A small network was shown many inputs. Here are its activations along a few directions, one row for each input.
Each table varies a few parts of the input and shows all the possible inputs, shuffled.
A made-up example of a description, with smaller parts first: one of 3 separate values, together with either a single point or one of 9 places around a ring or (one of 4 places along a line, together with one of 5 places around a ring).
Shared parts are said once, and a part with two or three values counts as separate values.

Other details of the inputs vary at random and push rows far along two fixed directions, the same in every table; ignore that.

Table:
row 1: [ 46.6   7.4 -17.3  88.6  27.7 -15.7  -3.0  38.0 -17.1  -2.2   7.3  12.0
 -34.5]
row 2: [ -1.3  25.7 -16.8  -8.8   6.3  30.0  27.5 -19.2  -4.0  -3.5  29.3 -24.0
   8.1]
row 3: [ 11.9  -5.1  13.4 -13.4  21.2  17.7  29.0 -30.1 -10.7 -14.2  24.8  -1.4
  19.5]
row 4: [ 20.3  -4.0  11.9 -20.4  20.5  15.2  27.8 -30.0  -6.1 -17.0  26.1  -5.3
  14.7]
row 5: [ 13.5  -5.5  -6.2  28.9  -1.9 -19.9 -15.6  12.2  -9.0   5.9  -5.8   9.1
 -19.4]
row 6: [-55.2  12.3 -13.9 -58.3 -44.6  10.9 -17.5  -8.1  21.5  17.9 -20.3 -20.8
   7.7]
row 7: [  1.4  22.5 -26.5   8.1   0.0  20.7  11.6  -3.8   5.3   8.2  22.1 -21.2
  -5.8]
row 8: [-26.8  -5.8  21.8 -50.5  -5.3  13.0  13.3 -25.8   5.5  -4.8  -3.6  -3.1
  29.1]
row 9: [-28.7 -11.6   4.3 -12.1 -28.7 -21.5 -32.8   7.9   5.1  17.1 -29.1   9.9
  -3.5]
row 10: [ -0.8  -3.6   4.5   8.9   8.5   7.3  15.7  -5.3 -10.9  -3.3   4.4   7.4
   6.9]
row 11: [ 12.1  -8.3  -7.0  29.5  -4.9 -28.1 -28.9  17.2   3.4  10.1  -6.7   8.5
 -24.4]
row 12: [-40.5  -3.7  17.6 -75.6 -31.6  -3.8 -18.6  -6.4  25.8   2.2 -33.6  -6.2
  20.9]
row 13: [  7.4  -6.8   9.7  -8.9  23.8  25.2  33.2 -22.5  -2.9 -11.9  25.0   0.5
  18.8]
row 14: [-38.4 -13.1  -6.4  30.4 -51.6 -66.9 -89.1  50.4  14.9  41.6 -60.4  18.4
 -37.8]
row 15: [ 60.0   4.7  -5.6  37.1  46.9  24.9  47.6 -11.1 -23.9 -27.1  45.9   2.8
  -0.5]
row 16: [  0.8  -1.7  -5.2  43.8  -1.5 -19.2 -20.4  30.9  -1.5   9.6 -17.3   8.9
 -18.6]
row 17: [-29.0  -6.9  22.4 -93.4 -24.7   6.9  -6.7 -25.8  26.5  -5.5 -13.5  -9.8
  28.1]
row 18: [ 11.0   0.9  -0.6  -2.0  10.2  10.9  16.1   0.7  -4.3 -10.3   2.6   1.1
   4.4]
row 19: [ 23.1  -3.4   0.9  -7.6  13.4   7.8   9.6  -6.6   7.2 -11.2  17.8  -1.1
   0.9]
row 20: [  9.7   5.9  -2.9  62.4   6.6 -23.8 -13.7  33.4 -17.3   5.0 -14.8  10.2
 -20.2]
row 21: [ 2.8  0.0  1.8 13.3  9.8  8.3 15.1  3.9 -7.6 -6.5 -0.2  4.4  5.6]
Each input here is: one of 3 separate values, together with either a single point or one of 6 places around a ring.
The inputs of row 16 and row 20 match in every part but the choice among 3 separate values. If row 11 is changed in the same way as row 16 into row 20, which row does it become?
Answer: row 4
Which other rows does row 15 become when the choice among 3 separate values takes its other values? List them by row number.
Answer: row 17, row 19
List by row number the other rows that have the choice among 3 separate values in common with row 6.
Answer: row 5, row 9, row 10, row 15, row 18, row 21
Which other rows does row 14 become when the choice among 3 separate values takes its other values? List them by row number.
Answer: row 3, row 9

Table:
row 22: [  0.6  13.9 -10.8  61.0   7.0 -10.4  -1.2  26.6 -24.9   6.9  -6.6   3.8
 -15.4]
row 23: [ 20.3  19.2 -11.6  30.8  13.5   6.1  10.1  22.5  -9.3  -9.8   3.8  -3.5
  -9.8]
row 24: [-38.1  -2.5  -3.6 -31.0 -32.9 -12.5 -26.8 -12.5   7.9  22.7 -13.7  -0.7
  -0.9]
row 25: [  9.9 -15.8  21.2 -27.7  12.4   7.3  12.5 -25.1   5.5 -13.6  16.2   1.3
  16.9]
row 26: [ -6.3   4.4   6.0 -69.6   7.2  47.4  41.3 -32.3  17.8 -23.1  20.3 -16.8
  33.6]
row 27: [ -5.2   4.8 -11.7 -11.8 -13.9  -8.0 -20.3   7.9  18.1   9.4  -5.9  -8.4
 -10.2]
row 28: [-42.7  -1.2  -3.2  -5.3 -37.5 -25.8 -43.2   9.0  11.1  29.7 -27.0  -1.0
  -9.0]
row 29: [  5.2   4.1 -12.0  39.8  10.8   4.3   8.0   1.8 -17.1   5.9  10.8   1.7
  -6.3]
row 30: [ 25.5   8.9 -16.1  32.5   9.9   4.3   6.0  13.1  -2.6  -3.2   9.7  -5.3
 -14.5]
row 31: [ 31.7  -2.2  17.7   4.3  41.0  23.4  40.4  -8.6 -17.0 -25.5  21.5   9.8
  19.6]
row 32: [-16.5   2.8   0.7 -82.9 -20.7  14.9  -0.8 -29.2  29.3   0.3   2.6 -19.9
  17.0]
row 33: [ 44.4 -13.4   8.2   9.6  35.7   9.9  34.9 -31.2 -15.4 -24.0  36.6   4.1
   6.3]
row 34: [ -4.8 -17.8  13.6  -5.5  -9.5 -17.0 -17.7   8.0   5.5   2.7 -17.4  12.3
   1.4]
row 35: [-48.3  -0.1  -1.3  -3.1 -37.5 -18.8 -33.8  17.8   6.7  22.4 -38.5   1.2
  -6.8]
row 36: [ 24.2  -5.4   3.0  58.9  14.6 -25.1  -9.5  32.3 -15.7  -0.9 -12.7  21.5
 -21.7]
Describe the family of inputs behind these rows.
Answer: one of 3 separate values, together with one of 5 places along a line
The inputs of row 22 and row 24 match in every part but the place on the line of 5. If row 23 is changed in the same way as row 22 into row 24, which row does it become?
Answer: row 32
Which other rows does row 36 become when the choice among 3 separate values takes its other values? List them by row number.
Answer: row 26, row 35
Which other rows does row 31 become when the place on the line of 5 takes its other values? List them by row number.
Answer: row 25, row 33, row 34, row 36
